A small network was shown many inputs. Here are its activations along a few directions, one row for each input.
Each table varies a few parts of the input and shows all the possible inputs, shuffled.
Descriptions start from the smaller parts, as in this example, which fits no table here: one of 5 places around a ring, together with either a single point or one of 11 places around a ring or (one of 2 separate values, together with one of 6 places along a line).
Shared parts are said once, and a part with two or three values counts as separate values.

Other details of the inputs vary at random and push rows far along three fixed directions, the same in every table; ignore that.

A family of inputs:
r1: [ 67  40 -40 -22  -5  61  21 -49  17 -20  19  18  37]
r2: [  8  52 -28   0  -1  44 -17 -51  16  65  24  22  -5]
r3: [-60  30   0 -10   3  11 -34 -18 -21  58 -22  21 -61]
r4: [-17 -19  24 -43  -8  30  79  17  20 -19  19  -9  10]
r5: [-35  31 -27  -6 -15  16 -67 -33 -31  69 -15  34 -29]
r6: [ 23  26 -31 -11   1  22  -8 -39 -11   4 -10  11  -2]
r7: [ 13  14 -23   0   6  -6 -39  -9   6  23 -14  26   5]
r8: [ 97  21 -33  60  47 -37 -20 -23   5 -39 -18 -21  20]
r9: [-25 -62  35 -17 -18 -19  53  51   1 -41  11 -20  18]
r10: [ 28   0 -14  -1  -7  13  26 -21  -8 -28  19 -16  18]
r11: [ 47  20 -19 -14 -11  46  29 -40   7 -33  23 -10  28]
r12: [-18 -23  31 -22 -19  28  72  21  34 -10  47 -12  25]
r13: [-73 -16  10 -22 -32   7 -29  22 -15  44   0  26 -12]
r14: [-37 -40  55  -5  -6 -16  61  40   7 -21  23 -38  -4]
r15: [-15 -15  16 -12 -21  15   0  17   1 -10  11  -7   7]
r16: [ -1 -13  13  48  31 -79 -64  41  -1  -9 -50  -6 -22]
r17: [ 66  24 -39  -4  -5  39  24 -46  10 -13  29   2  40]
r18: [-74   0  18 -26 -44  32 -44  12  -7  44   4  25 -15]
r19: [-64 -11  13 -38 -40  32  11  -5 -31  17   8  11 -14]
r20: [ -13   21  -17   56   19  -60 -108   -3  -29   53  -38    9  -43]
r21: [-54  17   2  -7 -18  12 -67   1 -19  46 -22  31 -31]
r22: [ 11  -6  -6 -28 -34  46  38  -6  17  -6  42   9  46]
r23: [  42  -47   20   54   56 -106    1   59   -1  -66  -42  -35    2]
r24: [ 63  36 -37 -18  18  42  41 -31  50   5  23  21  34]
r25: [ -6 -66  47   8  14 -60  43  67  -7 -70 -18 -34   2]
r26: [101  24 -36  50  51 -35 -12 -32   2 -52 -27 -16  10]
r27: [-81 -43  62 -39 -15 -10  45  64   4   0   3 -10 -18]
r28: [  8   6   5  66  53 -68 -33  -4 -15  11 -28 -30 -47]
Description of these inputs: one of 4 places along a line, together with either one of 2 separate values or one of 5 places around a ring.
Question: Changing only the place on the line of 4 turns r23 into r25. The same change can be made to r20. Which row results?
Answer: r17
Question: List by row number the other rows that have the place on the line of 4 in common with r6.
Answer: r3, r10, r11, r19, r26, r28
Question: Which other rows does r26 become when the place on the line of 4 takes its other values? List them by row number.
Answer: r1, r16, r21
Question: Which other rows does r4 become when the choice among 2 separate values takes its other values? List them by row number.
Answer: r14
